A small network was trained on made-up records. Each row is its average activation on records with the value named, seen along a few directions.
Values that are neighbours, or in one group, have similar rows; names and order tell nothing.
In the rows, 500 means zero.
Random noise pushes rows far along 5 fixed directions. That doesn't count. These rows show it; they differ only by the noise:
[506 526 425 392 468 641 549 546 593 551 643 432 498 454 589 538]
[402 487 678 666 489 246 439 622 731 455 407 360 557 506 536 690]
[353 472 466 474 476 575 445 525 476 631 375 440 740 537 497 363]
[495 633 621 496 449 316 517 531 755 340 598 516 415 402 499 692]
[500 324 373 453 657 577 458 383 253 586 146 433 741 603 513 375]
[598 726 521 391 431 433 541 488 648 278 635 562 426 342 493 569]
[818 599 428 397 613 423 560 386 440 181 433 501 390 383 551 619]


Values of Ludi:
t10: [537 467 509 633 494 465 483 537 323 538 475 408 600 584 493 290]
t6: [725 498 375 499 564 574 446 509 417 464 433 382 494 538 583 585]
t8: [408 559 656 539 357 624 486 751 658 511 892 400 403 381 454 534]
t5: [220 550 516 541 386 414 505 500 628 539 520 605 659 517 439 380]
t3: [543 534 349 491 431 582 551 571 426 499 613 528 532 387 561 433]
t9: [450 369 348 429 522 543 538 431 464 567 471 479 514 520 531 518]
t15: [329 395 477 660 362 540 484 642 550 737 591 432 660 588 610 412]
t14: [678 667 502 450 405 619 535 535 279 296 589 506 569 390 434 183]
t1: [189 690 673 415 291 487 451 471 651 542 677 713 425 453 241 318]
t4: [559 646 485 400 406 651 502 554 543 528 767 541 250 377 452 449]
t7: [524 554 457 624 373 628 488 596 355 506 566 507 685 457 483 262]
t12: [488 435 479 520 550 767 475 614 376 788 510 353 502 569 592 420]
t13: [550 338 473 612 661 570 449 523 371 694 234 414 528 693 561 529]
t11: [310 505 549 401 468 379 486 346 661 530 456 672 530 552 416 520]
t2: [821 636 512 537 611 381 477 447 386 249 318 555 333 477 555 600]
The values of Ludi form a ring.
- Going along Ludi from t10 by way of its neighbour t7, in what order are t6, t8, t15, t1, t13 met? => t15, t6, t13, t1, t8
- List every value one step from t9, in the order listed. => t5, t11

Values of Zuko:
h3: [348 590 612 658 530 386 291 491 431 470 144 550 814 588 453 473]
h12: [469 400 606 484 655 441 463 437 504 586 207 447 535 561 478 599]
h6: [467 741 506 529 382 571 336 611 413 335 450 371 557 415 347 206]
h11: [759 562 544 616 622 353 483 431 324 324 338 560 366 521 433 415]
h10: [207 479 502 396 348 671 556 402 322 813 545 753 785 619 342 118]
h8: [532 635 408 614 509 444 503 519 647 506 529 511 494 489 621 617]
h9: [692 503 364 313 542 532 669 305 367 313 618 661 479 345 410 474]
h2: [558 444 388 358 626 664 473 394 298 518 312 357 486 581 495 382]
h13: [212 551 621 458 351 616 414 586 564 763 623 524 568 540 326 225]
h15: [379 518 644 666 272 508 443 667 579 559 560 513 644 588 398 374]
h4: [416 357 475 426 410 587 566 523 497 583 769 631 386 417 581 451]
h14: [327 502 486 441 508 271 474 398 552 429 443 649 567 481 413 562]
h1: [277 626 621 662 271 303 460 797 798 597 583 386 657 471 601 575]
h5: [524 481 657 610 600 312 332 421 592 442 141 525 603 540 466 619]
h7: [291 287 522 490 598 295 573 343 514 480 374 571 548 542 398 616]
The values of Zuko form a ring.
- List every value one step from h11, in the order listed. => h13, h15
- List every value one step from h5, in the order listed. => h3, h12
- List every value one step from h1, in the order listed. => h8, h14
- List every value one step from h9, in the order listed. => h4, h7
